Each row below is a small network's average activation on inputs in which a field has the value named, seen along a few directions.
Values that are neighbours, or in one group, have similar rows; names and order tell nothing.
In the rows, zero is written as 100.

Other fields shift rows strongly along two fixed directions, in all tables alike. That doesn't count.
These rows show it; all are for the same value of a field, averaged over different records:
109  94  96  121  98  97  96  103  97  106  109  90  101
95  101  110  72  88  110  110  77  109  102  73  110  93
86  115  97  107  109  90  94  103  85  99  105  101  107
96  119  81  169  127  76  74  140  65  100  148  101  124
79  135  107  76  107  93  95  87  94  96  80  128  107
137  70  105  112  72  122  111  92  124  107  101  55  72
89  113  99  98  104  96  97  97  93  98  101  114  105
54  153  93  110  136  71  77  118  58  87  117  145  130

Field Bepa:
z6: 126  57  87  109  58  108  94  44  132  100  133  74  42
z7: 56  131  122  27  106  97  84  30  99  75  76  153  93
z1: 125  82  106  47  80  129  133  97  146  106  28  87  94
z3: 85  90  131  61  116  115  93  77  94  107  103  118  125
z5: 108  97  87  106  93  101  113  135  106  95  97  90  97
z4: 124  66  91  137  117  103  134  173  102  112  100  62  119
z2: 118  91  97  120  90  100  102  104  103  107  114  81  95
z8: 113  86  91  127  98  92  93  121  92  103  115  91  96
Bepa is arranged as a line.
- What is the length, in steps, of the shortest route from z1 to z3? => 4
- Which values are neighbours of z6? Give them in the order they are listed. => z7

Field Sak:
p8: 99  96  113  62  82  110  98  52  115  100  83  107  80
p3: 76  128  103  83  126  96  105  113  92  96  87  127  130
p7: 101  97  90  126  106  92  97  127  92  96  119  94  103
p2: 144  65  77  161  72  100  96  101  112  106  133  46  69
p4: 114  82  110  117  96  106  86  76  98  109  133  87  97
p6: 72  139  90  140  145  73  88  173  54  97  117  125  151
p1: 69  125  117  31  108  105  114  75  105  93  49  140  106
p5: 124  69  99  80  64  119  116  84  134  104  79  74  65
Sak is arranged as a line.
- Which values are neighbours of p1? Give them in the order they are listed. => p3, p7
- Which values are neighbours of p4? Give them in the order they are listed. => p8

Field Lanu:
b9: 64  141  116  71  130  96  101  112  81  98  81  140  141
b14: 134  59  118  23  41  142  140  45  169  103  31  67  43
b7: 72  119  110  73  123  95  96  93  87  94  97  133  118
b6: 29  176  108  20  112  87  87  47  86  71  54  181  102
b5: 65  131  93  106  124  81  79  108  71  88  119  137  117
b13: 147  55  102  153  81  106  85  93  106  118  147  52  86
b15: 122  88  85  131  94  99  111  139  100  107  99  70  96
b12: 83  123  82  119  119  81  99  129  81  90  104  116  112
b11: 117  87  99  122  97  104  107  132  102  107  100  76  109
b3: 121  80  79  147  85  93  93  116  102  102  134  71  81
b2: 118  73  117  76  83  120  103  70  118  108  93  89  84
b4: 144  51  100  101  69  121  117  88  138  116  95  53  72
b10: 86  116  100  100  105  90  83  75  85  94  107  118  99
b8: 99  106  72  195  138  67  81  171  57  98  168  92  133
b1: 99  96  120  62  100  117  116  83  117  106  71  105  106
Lanu is arranged as a 3 by 5 grid.
- What is the length, in steps, of the shortest route from b10 to b9? => 5
- Which values are neighbours of b2? Give them in the order they are listed. => b7, b5, b13
- Which values are neighbours of b12? Give them in the order they are listed. => b14, b15, b8
Each value of Lanu is a pair of two hidden parts, and every pair occurs once (3 first parts, 5 second parts).
- b12 and b6 share the first part; b12 and b1 share the second. Which value has the first part of b1 and the second part of b6? => b13
- b2 and b9 share the first part; b2 and b5 share the second. Which value has the first part of b5 and the second part of b9? => b11

Field Midu:
d4: 108  101  107  71  90  115  119  108  120  103  65  95  100
d8: 120  80  112  99  98  116  120  115  112  115  83  79  111
d10: 69  130  75  146  130  65  78  140  64  84  135  125  121
d3: 112  88  97  85  70  109  101  53  120  97  88  87  63
d5: 91  118  93  91  98  99  114  124  98  95  74  103  102
d12: 51  141  121  48  124  96  90  73  82  90  84  158  120
d1: 127  69  112  105  94  113  114  104  115  113  99  70  101
d7: 88  111  98  93  111  95  97  100  92  97  98  120  106
d9: 97  99  117  76  103  111  104  89  103  99  93  107  107
d2: 131  66  109  122  83  108  88  82  109  115  129  71  88
d14: 110  81  110  66  78  121  110  65  126  104  79  91  78
d13: 126  84  82  177  102  85  73  115  84  105  165  72  97
d15: 85  116  96  101  117  88  100  116  88  100  99  116  113
d11: 112  90  80  127  99  93  101  126  98  98  107  83  96
d6: 73  126  90  93  103  86  93  90  89  84  102  122  99
Midu is arranged as a 3 by 5 grid.
- Which values are neighbours of d2? Give them in the order they are listed. => d12, d13
- Which values are neighbours of d5? Give them in the order they are listed. => d4, d11
- Which values are neighbours of d1? Give them in the order they are listed. => d8, d9, d15
Each value of Midu is a pair of two hidden parts, and every pair occurs once (3 first parts, 5 second parts).
- d14 and d7 share the first part; d14 and d6 share the second. Which value has the first part of d6 and the second part of d7? => d10
- d2 and d1 share the first part; d2 and d3 share the second. Which value has the first part of d3 and the second part of d1? => d11
